A small network was shown many inputs. Here are its activations along a few directions, one row for each input.
Each table varies a few parts of the input and shows all the possible inputs, shuffled.
A made-up example of a description, with smaller parts first: line(6) and (point or line(11) or (values(3) and ring(5))).
Shared parts are said once, and a part with two or three values counts as separate values.
In the rows, 128 means zero.

Other details of the inputs vary at random and push rows far along three fixed directions, the same in every table; ignore that.

Rows:
x1: [146 120 103  78 118 147 198 127 152  69 100 145 117]
x2: [146 126 105  77 113 141 197 127 151  67  99 146 120]
x3: [122 140 116  67 100 145 165 156 135 144 156 126 119]
x4: [ 66 200 179 182 183 163  59  78 122 123  69 119  82]
x5: [137 124 105  79 117 140 193 132 160  61 107 146 124]
x6: [105 151 133  99 102 134  94 161 121 192 172  84 111]
x7: [102 159 143 100 110 153 107 164 122 200 173 107 122]
x8: [160  96 116 171 147 114 143 113 119 117 115 158 159]
x9: [120 142 128 100 141 145 147 100 147  59  75 111  74]
x10: [171  95 106 170 137  90 128 129  96 170 169 164 182]
x11: [ 91 142 160  87 113 147 102 132 136 129 132  89  81]
x12: [139 129 114  61 100 130 151 149 129 134 161 104 100]
x13: [149  98 108 171 153 109 145 111 127 115 120 163 159]
x14: [132 125 140 203 150 110  83 118 106 167 133 146 167]
x15: [ 80 172 165 185 164 140  31 108 113 173 115  87  97]
x16: [145 131 112  68  88 132 152 173 107 202 202 127 137]
x17: [137 113  98  82 103 125 178 138 166  55  99 115 123]
x18: [146  98 112 177 144 111 140 122 135 111 118 159 168]
x19: [160 102 109 169 151 111 143 108 119 113 121 165 156]
x20: [174  73  94 179 160  83 167  78 138  32  67 162 144]
x21: [104 177 155  90 117 165 120 134 124 137 123 109  98]
x22: [152 121 111  62  89 111 136 170 108 189 210 105 124]
x23: [ 75 157 189 176 157 129  29  98 104 168 119  94  91]
x24: [158  53 118 169 129  75 113 130 109 161 169 139 169]
x25: [105 153 137 112 125 164 153 117 160  67  64 128 102]
x26: [ 77 199 186 179 174 168  60  80 115 121  63 114  82]
x27: [147 126 105  76 116 143 193 129 151  62 104 146 120]
x28: [118 144 128 102 136 143 148 100 145  59  73 112  74]
x29: [117 161 149  95 110 154 107 155 107 195 175 109 116]
x30: [122 110 134  59  89 125 141 155 138 128 160 102 110]
x31: [113 132 139 203 165 127 102  99 129 113  84 148 141]
x32: [158  60 121 167 125  69 110 130 105 158 171 139 174]
x33: [114 153 139 107 131 164 157 109 147  65  66 129  95]
x34: [ 95 165 140  94 113 147 106 140 141 133 122  84  92]
x35: [ 94 178 146  89 124 160 120 133 131 137 130 113  97]
x36: [107 154 135  96 105 132  89 163 122 187 176  85 114]
x37: [132 110 125 204 154  97  72 117 113 159 139 123 152]
x38: [136 141 126  64  96 148 159 158 129 138 155 122 123]
x39: [ 68 198 185 188 170 167  54  88 128 124  60 113  90]
x40: [164  89 112 177 128  93 123 143 111 168 164 159 192]
x41: [152  97 116 177 139 113 138 121 133 114 116 158 168]
x42: [164  84 111 179 130  98 127 141 112 174 161 157 189]
x43: [156  82 100 190 155 103 174  96 156  38  61 178 172]
x44: [175  82 102 167 136  71 119 124  95 161 171 142 166]
x45: [132  96 127  65  75 110 133 174 117 190 205 102 129]
x46: [127 124 137 203 157 110  83 121 110 166 140 147 166]
x47: [121 142 122  69  92 145 158 166 143 138 153 120 133]
x48: [136 121 103  81 117 144 195 131 161  64 107 145 121]
Each input here is: ring(6) and (values(3) or ring(5)).
Question: Changing only the ring(6) part turns x15 into x36. The same change can be made to x7. Which row results?
Answer: x46
Question: Changing only the ring(6) part turns x43 into x47. The same change can be made to x23. Which row results?
Answer: x32
Question: Which other rows does x8 become when the ring(5) part takes its other values? List them by row number.
Answer: x1, x7, x13, x42
Question: Which other rows agree with x33 in the ring(6) part? List them by row number.
Answer: x3, x6, x16, x25, x28, x31, x45
Question: Which other rows does x9 become when the values(3) part takes its other values? List them by row number.
Answer: x15, x24
Question: Which other rows does x48 become when the ring(5) part takes its other values? List them by row number.
Answer: x18, x19, x29, x41

Rows:
x49: [ 88 137 168 169 147 129  73 114 124 144 118 120 121]
x50: [126 125 157 211 167 103  66  85  95 145 111 144 123]
x51: [116 111 134  88  89 130 129 172 137 176 189 118 131]
x52: [ 88 151 150 188 159 125  65 111 131 136 105 112 121]
x53: [ 88 132 164 184 159 131  64 105 131 137 116 129 122]
x54: [132 118 121  74 119 136 184 114 150  52  95 135  87]
x55: [134 188 123  94 132 194 181 131 159  41  72 150 119]
x56: [143 101 108 129 107 111 120 168 124 181 175 114 167]
x57: [172  80 107 121 121 113 179 114 136  70  94 151 137]
x58: [143 125 132 230 173  95  67  94  99 148 108 137 134]
x59: [121 104 153 219 164  92  72  96 104 146 117 144 159]
x60: [159  91 125 121  99 106 130 151 101 182 177 125 169]
x61: [114 124 137 218 158 114  68 118 130 157 124 124 140]
x62: [136 134 111  94 112 115 129 148 114 167 177 113 112]
x63: [131 121  84 152 135 142 191 116 143  71  78 175 154]
x64: [138 109 147 199 154  94  77  94  94 152 134 146 153]
x65: [155  93  94 122 120 115 173 130 154  66  90 130 156]
x66: [146 117 135  97  95 128 131 147 108 170 163 114 134]
x67: [104 164 150  34  91 154 129 152 127 150 157 100  77]
x68: [ 62 194 192 126 146 164  65  95 123 117  87  94  74]
x69: [134 121 123  71 123 155 183 110 150  48  75 124  84]
x70: [177  59  82 178 136  77 172 120 145  66  97 159 185]
x71: [118 123 122  62 135 147 180 106 156  40  96 128  85]
x72: [113 169 129  48  88 143 128 159 129 155 165  91  99]
x73: [ 87 191 162 148 144 148  72 102 124 125  91  97  78]
x74: [120 125 107  87 108 159 170 140 184  58  84 110 109]
x75: [138 117 120 205 183 108  78  94  97 157 131 126 138]
x76: [146 152 155 208 167 148  94 114  91 156 133 178 172]
x77: [150  75 117 120  91 106 136 175 128 191 203 132 165]
x78: [144 157 135  87 102 164 150 169 112 185 181 152 153]
x79: [107 157 139 168 170 121  71  98 107 138 119 119 101]
x80: [116 158 120  49 108 150 138 157 129 160 174  86  82]
x81: [100 115 160 206 169 109  61 101 115 142 118 138 148]
x82: [181  57 104 175 134  78 170  98 130  64  99 175 170]
x83: [169  91  83 124 131 105 184 119 144  64 103 144 127]
x84: [ 72 177 185 125 139 171  71 112 123 135  89  88  85]
x85: [140 118 132 217 156  94  79 108 103 153 122 128 157]
x86: [148 134 114  85  88 128 131 163 115 180 172  99 132]
x87: [123 165 109  97 134 167 195 125 167  68  72 154 122]
x88: [147  80 121 109  95 112 132 173 116 190 190 124 172]
x89: [145  80 121 129 102 117 125 163 125 184 183 130 165]
x90: [120 154 127  78 122 172 203 127 162  74  83 161 118]
x91: [118 144 165 172 152 128  76 101 104 146 109 124  99]
x92: [153  89 100 127  97  93 133 179 125 188 196 123 174]
x93: [159  83 112 139 143 111 174  99 137  54  85 156 120]
x94: [160 133  94 129 141 139 195 126 157  81  91 177 163]
x95: [ 83 204 168 129 136 165  74 110 128 130  88  83  61]
x96: [106 158 143  21  92 152 135 158 121 165 183  98  78]
x97: [148  88  95 130  96  94 132 174 133 187 205 130 171]
x98: [143 162 134 226 179 136  88 109 102 156 115 171 171]
x99: [160  75 103 128 150 119 178  97 136  58  96 149 132]
x100: [139 133 102  77 124 149 177 118 154  55  81 114  89]
x101: [124 128 117  95 105 112 123 160 126 161 173 110 148]
x102: [ 48 210 173 126 139 202 102 111 119 146  90 127  79]
x103: [173  95  97 118  93  96 137 166 107 191 191 117 180]
x104: [157  81 110 122 125  92 137 138 100 178 202 142 151]
x105: [155  80 108 136 153 115 175  95 141  51  93 152 123]
x106: [ 98 175 124  23  99 159 137 161 133 161 181  79  68]
x107: [150 122  89 119 108 115 169 169 115 216 194 157 184]
x108: [180  65  82 178 134  71 174 109 139  62 101 163 183]
x109: [129 120 119 198 184  96  76  94 100 150 144 135 139]
x110: [149  83 119 109  99  89 131 161 109 184 201 136 180]
x111: [145 122 135  77  81 125 138 163 112 181 183 112 125]
x112: [187  67  77 176 140  71 171 105 135  64 101 171 164]
x113: [119 120 135  78 107 146 176 130 162  51  80 120 107]
x114: [166 104  94 106 101  87 132 162 106 188 205 131 157]
x115: [120 166 137  85 131 180 195 115 168  58  66 161 112]
x116: [ 68 166 184 147 147 161  70 116 135 126  89 100  85]
x117: [ 67 205 168 114 138 161  71 111 131 124  98  82  75]
x118: [118 158 146 194 168 131  62  91 107 139  87 114 105]
x119: [ 88 150 146 189 161 130  60 108 139 137 114 116 121]
x120: [101 139 115  72 115 148 166 135 181  42  83 112 104]
x121: [156  87  98 155 137 115 208 115 140 101 104 196 180]
x122: [ 72 184 186 124 134 158  75 106 120 131 100  95  78]
x123: [ 96 169 133  36  78 149 131 179 138 164 171  79 101]
x124: [102 166 158  27  70 164 137 169 130 163 162  81  85]
Question: Describe the family of inputs behind these rows.
Answer: values(2) and (line(6) or (line(4) and line(8)))
Question: Changing only the values(2) part turns x90 into x87. The same change can be made to x77. Which row results?
Answer: x61
Question: Changing only the values(2) part turns x101 into x110. The same change can be made to x75. Which row results?
Answer: x99
Question: Which other rows does x60 become when the line(4) part takes its other values? List them by row number.
Answer: x68, x122, x124
Question: Which other rows does x56 become when the values(2) part takes its other values? List them by row number.
Answer: x88
Question: A walk changes only the line(6) part. It starts at x102 and steps to x121. List the rest of the walk in order.
Answer: x90, x115, x78, x76

Rows:
x125: [121 146 137 182 150 148 109 111 120 141  98 148 141]
x126: [122 135 129 167 158 115  99  94 129  91  95 116 101]
x127: [126 112 142 181 138 105  68 124 105 187 151 109 127]
x128: [155 122 104 123 129 129 160 138 143  98 125 144 154]
x129: [139 141 100 107 121 145 181 129 154  71  96 153 139]
x130: [139  91 120 104 114 111 156 126 147  88 126 132 118]
x131: [124 122 148 166 156 115  95  94 105 123 119 131 109]
x132: [114 106 105 102 136 138 183 122 164  74 108 147 121]
x133: [156  82 118 126 112  89 124 145 103 178 197 131 147]
x134: [114 122 138 178 141  95  68 120 120 144 132 108 139]
x135: [167  90 108 124 117 101 139 136 100 164 165 128 144]
x136: [144 127 123 117 117 129 175 139 129 132 138 166 159]
x137: [ 77 232 163  99 129 181 101 135 127 162 119 105  88]
x138: [131  95  92 127 134 129 169 132 152 114 121 139 138]
x139: [118 148 144 170 161 162 123 100 144  80  58 138 118]
x140: [153 135 102 127 109 115 147 163 109 185 181 155 177]
x141: [112 146 155 161 165 157 121  94 141  72  70 148 118]
x142: [102 165 130  32  85 149 130 163 148 138 158  74  71]
x143: [105 129 141 166 146 110  89 103 138  84  86 106 129]
x144: [134  87 123 110 117 109 156 122 156  68 105 134 121]
x145: [151 110 118 133 112 117 138 154 104 193 190 165 181]
x146: [ 81 202 173  99 128 197  91 140 131 159 115  90  79]
x147: [145  99 108 105 116 126 170 121 149  68  97 119 105]
x148: [118 125 134 174 148 102  80 110 132 118 110 114 120]
x149: [135  87 116 111 101 113 151 139 153  89 110 113 134]
x150: [ 83 175 114  33 102 168 146 169 154 157 166  88  84]
x151: [ 77 207 169 100 123 197  93 138 129 164 114  98  82]
x152: [109 157 150 171 156 147 125 100 124 107  84 166 133]
x153: [117 142 150 174 156 142 105 108 119 132 111 156 141]
x154: [130 126 153 161 156 106  76 104  81 186 159 133 131]
x155: [141  81 118 120  96 100 130 153 128 145 154 108 161]
x156: [149 129 104 119 131 138 170 131 152  73 103 147 144]
x157: [157 105 110  98 122 122 167 118 127 101 113 129 123]
x158: [150 128 113 124 113 134 175 144 132 140 127 154 158]
x159: [148 100 118 102 130 118 169 107 130  71 108 143 116]
x160: [109 108 158 174 135  96  61 125 106 176 156 117 143]
x161: [110 120 144 165 147 128 105  96 151  73  59 113  97]
x162: [155 103 121 130 121 121 144 151 117 162 174 158 172]
x163: [151 123 109 127 106 130 161 156 117 169 153 156 168]
x164: [108 187 129  49  93 173 140 169 138 157 159 107 107]
x165: [136 139 132 165 162 104  82 100  95 156 135 124 128]
x166: [115 167 127  41  94 147 132 155 126 144 163  82  74]
x167: [158  93 107 120 119 114 159 124 126 101 121 126 122]
x168: [166 104 100 121 123  91 134 135 102 154 173 129 146]
x169: [107 109 161 174 135  98  62 123 104 172 155 113 152]
Question: Changing only one part turns x148 into x161. The same change can be made to x150. Which row results?
Answer: x138
Question: Describe the family of inputs behind these rows.
Answer: values(3) and (point or line(6) or line(8))
Question: Which other rows does x143 become when the values(3) part takes its other values? List them by row number.
Answer: x155, x169
Question: A walk changes only the line(6) part. It starts at x136 and steps to x152. List the rest of the walk in order.
Answer: x145, x153, x162, x141
